These are the activations of a small network on made-up records, seen along a few directions, one row for each record.
Here are examples, each followed by its value of one field, J.
The word none means that the record has no J.
Other fields move the rows too, some of them a lot.
In the rows, 500 means zero.
Random noise pushes rows far along 19 fixed directions. That doesn't count. These rows show it; they differ only by the noise:
[440 502 529 391 594 523 425 446 477 636 558 500 345 418 478 340 326 542
 493 603 594 472 505 397 472 417 476 548 623 591 503 455 490 543]
[558 292 427 490 577 542 703 535 511 584 282 479 512 371 348 519 594 547
 416 471 576 501 531 522 379 788 506 568 557 527 479 474 675 610]
[607 273 569 591 592 396 366 596 394 598 522 669 590 805 533 309 609 517
 375 443 355 666 402 526 281 578 617 502 527 358 513 464 365 771]
[517 612 452 607 362 398 490 428 402 486 461 503 713 483 381 628 482 506
 641 660 327 481 407 573 622 360 414 534 534 415 568 587 537 468]
[493 511 414 636 632 305 585 602 332 496 341 601 629 387 580 404 679 656
 417 479 559 372 501 408 448 488 559 412 595 474 403 433 545 606]
[476 548 408 434 568 481 459 402 495 483 463 500 461 555 558 471 552 464
 466 529 615 423 652 413 515 593 318 401 443 627 526 413 407 401]
[434 360 375 733 402 297 699 596 467 375 311 425 511 445 367 461 602 507
 421 397 222 519 576 377 548 537 680 387 391 530 544 426 352 637]
[322 636 550 309 759 637 501 405 683 493 499 392 494 652 374 546 407 536
 392 751 464 366 550 652 446 463 439 693 582 615 369 539 676 522]
[411 555 491 484 741 370 518 527 365 650 305 553 545 477 598 341 747 454
 481 396 657 387 249 483 386 478 230 594 641 370 408 420 474 483]
[575 504 560 350 484 364 575 466 784 727 629 540 296 556 422 648 497 312
 547 349 421 529 301 663 304 568 503 431 489 442 419 613 344 446]
[481 488 445 361 633 627 456 502 572 456 478 362 435 684 383 588 398 438
 400 668 591 428 789 458 511 631 537 416 527 633 553 557 470 546]
[612 501 575 545 407 252 412 475 602 565 594 687 348 540 608 614 334 547
 463 640 466 414 465 440 503 468 808 321 552 587 407 500 442 722]
[495 421 618 571 400 783 443 465 486 358 602 480 700 631 460 608 617 458
 303 362 404 557 662 624 618 497 441 548 237 551 563 385 581 245]
[520 231 228 638 560 669 377 367 436 374 552 210 508 446 597 224 545 555
 545 645 328 559 634 407 507 422 684 864 603 260 405 423 583 615]
[669 567 783 436 517 754 270 469 741 591 650 597 328 533 662 586 278 708
 885 704 558 505 473 505 860 466 500 563 443 630 442 542 644 371]
[713 461 582 536 483 567 375 558 451 496 577 601 457 594 713 466 460 595
 669 593 580 555 534 391 641 471 639 436 539 530 498 419 483 621]
[525 500 335 434 500 408 604 493 539 407 440 726 576 585 467 306 666 767
 322 380 586 624 475 537 347 830 272 610 492 536 450 415 562 621]
[388 430 616 567 561 530 413 226 503 597 284 300 588 603 451 519 438 291
 535 801 257 515 392 507 568 478 378 669 390 590 650 446 537 547]
[505 503 317 508 327 270 427 369 448 438 505 228 443 389 667 683 341 213
 357 632 636 379 555 391 349 545 784 352 555 360 576 695 486 645]
[568 677 675 454 575 601 612 675 385 405 469 321 680 823 625 518 630 313
 655 494 416 645 437 519 523 396 463 321 365 557 663 470 365 578]
[477 406 404 528 523 441 446 726 290 367 323 347 421 729 560 323 622 457
 526 533 581 363 391 382 520 661 351 476 536 378 414 417 457 767]

[450 554 368 461 338 461 580 552 572 308 626 455 369 409 484 589 381 540
 495 442 512 451 650 507 481 483 659 437 502 491 433 560 513 482]
j6
[547 660 497 466 533 428 614 565 441 434 565 516 610 552 515 585 417 517
 576 630 430 554 615 522 414 328 735 340 594 569 558 579 468 638]
j1
[645 154 535 546 538 502 512 443 658 740 403 457 346 435 464 664 550 345
 694 539 378 427 390 649 380 740 557 539 465 371 359 566 597 506]
j5
[581 443 567 540 365 501 552 453 284 608 655 497 668 356 510 398 497 421
 401 405 429 659 410 514 308 352 565 448 442 490 624 419 520 501]
j3
[500 590 657 559 496 555 425 619 252 485 443 538 568 601 549 415 580 498
 517 546 562 398 360 394 741 312 334 457 504 580 502 294 479 524]
j1
[482 461 552 512 247 498 515 830 530 302 772 510 341 597 336 490 341 649
 350 410 358 439 437 575 539 422 766 446 498 435 300 538 540 724]
j5
[356 748 475 417 469 290 569 362 667 400 511 528 481 530 667 448 491 504
 573 411 437 620 458 528 379 575 323 420 292 603 589 573 372 386]
j7
[629 463 670 513 383 504 311 524 248 575 602 403 635 683 498 434 377 503
 512 850 410 389 303 568 408 533 418 377 404 535 462 482 746 761]
j4
[258 367 726 629 585 524 504 559 484 503 345 354 479 323 554 465 373 478
 396 455 413 490 484 477 436 457 746 551 378 505 560 573 660 513]
j6
[364 491 663 503 400 642 539 525 424 532 486 422 550 473 286 487 285 433
 479 556 353 622 426 523 600 369 455 564 454 605 695 503 494 522]
j2
[309 633 442 515 473 449 530 595 384 267 475 459 646 696 431 524 563 437
 443 431 386 493 567 585 454 404 405 475 450 425 554 542 410 458]
j6
[543 700 410 502 613 282 586 305 588 520 351 542 545 538 717 508 675 431
 666 560 499 527 416 442 483 462 412 489 534 521 517 450 368 505]
j4
[305 507 427 443 551 445 493 444 648 497 408 428 378 398 332 644 518 460
 209 443 621 198 674 501 513 717 346 377 355 634 411 566 551 253]
j1
[668 589 305 411 529 544 599 571 486 522 678 413 527 464 405 458 593 485
 521 384 557 593 746 391 490 466 530 254 521 542 586 547 274 375]
none
[669 640 407 360 506 556 516 456 610 558 548 385 589 557 354 539 530 577
 374 651 622 485 416 503 562 660 387 542 578 526 474 589 613 597]
j7
[609 337 267 609 449 480 560 454 591 361 369 611 497 521 480 779 640 493
 716 522 429 433 690 619 561 617 593 597 600 344 377 526 535 443]
none
[480 364 444 535 484 429 638 604 192 565 360 536 498 191 533 323 409 517
 572 390 670 642 528 346 306 472 624 481 680 439 684 495 515 637]
j3
[419 583 635 334 329 510 685 513 593 479 613 518 372 331 501 639 396 417
 274 282 687 478 427 614 294 544 563 448 428 607 469 490 665 436]
j4
[558 412 384 422 449 642 577 570 467 511 489 529 397 473 236 424 444 530
 472 387 609 652 709 339 626 552 456 501 608 595 679 428 318 486]
j3
[418 540 315 509 484 565 474 403 371 406 333 497 529 588 483 557 558 318
 691 565 544 479 564 455 702 429 178 602 604 453 610 394 305 378]
j2
[411 440 601 454 677 546 475 512 393 618 439 416 625 596 452 366 407 446
 302 648 477 550 478 510 313 599 465 439 463 597 609 539 530 677]
j2
[535 469 598 719 356 288 490 496 480 428 287 671 687 529 736 664 721 475
 534 342 467 523 215 621 498 647 462 548 357 302 492 536 600 493]
j7
[552 447 501 492 343 760 512 736 381 328 652 278 518 543 351 485 505 628
 621 558 418 327 481 635 610 543 356 506 367 451 293 473 788 476]
none
[457 422 479 440 396 509 437 547 603 405 667 626 362 621 444 485 342 579
 684 449 350 610 603 642 408 567 481 510 430 446 488 611 433 455]
j5

Here are new rows. What is J for each?
[596 768 583 572 396 406 586 496 534 487 466 531 603 439 581 749 670 486
 579 547 512 269 209 559 767 310 421 476 510 500 309 412 614 426]
j3
[513 428 527 523 335 505 408 540 525 475 549 582 312 315 750 455 380 537
 480 332 745 530 435 384 576 627 543 475 450 468 506 506 496 483]
j2
[583 584 510 416 557 491 641 602 566 529 584 421 445 421 652 432 629 479
 532 285 600 553 420 486 378 526 533 389 448 472 443 511 454 456]
j3
[716 561 332 407 670 439 717 429 659 528 499 402 356 486 700 512 735 471
 597 625 546 330 462 459 444 536 588 448 600 599 183 294 519 660]
j1
[590 702 358 322 322 297 458 718 457 358 667 491 341 667 600 392 310 579
 814 517 632 610 394 477 350 595 466 342 616 319 537 771 370 739]
j4
[482 548 644 688 461 393 442 291 671 307 503 737 626 719 779 551 554 611
 487 604 195 618 432 611 550 339 754 710 406 537 414 350 562 639]
j4
[553 397 608 547 285 625 456 430 513 549 594 349 448 199 567 473 391 531
 417 512 548 469 314 485 584 537 551 615 376 499 449 476 789 485]
j5
[488 377 643 535 587 623 435 693 576 457 423 740 305 620 651 256 503 759
 648 397 551 613 336 443 681 591 445 713 549 499 381 345 481 661]
j2
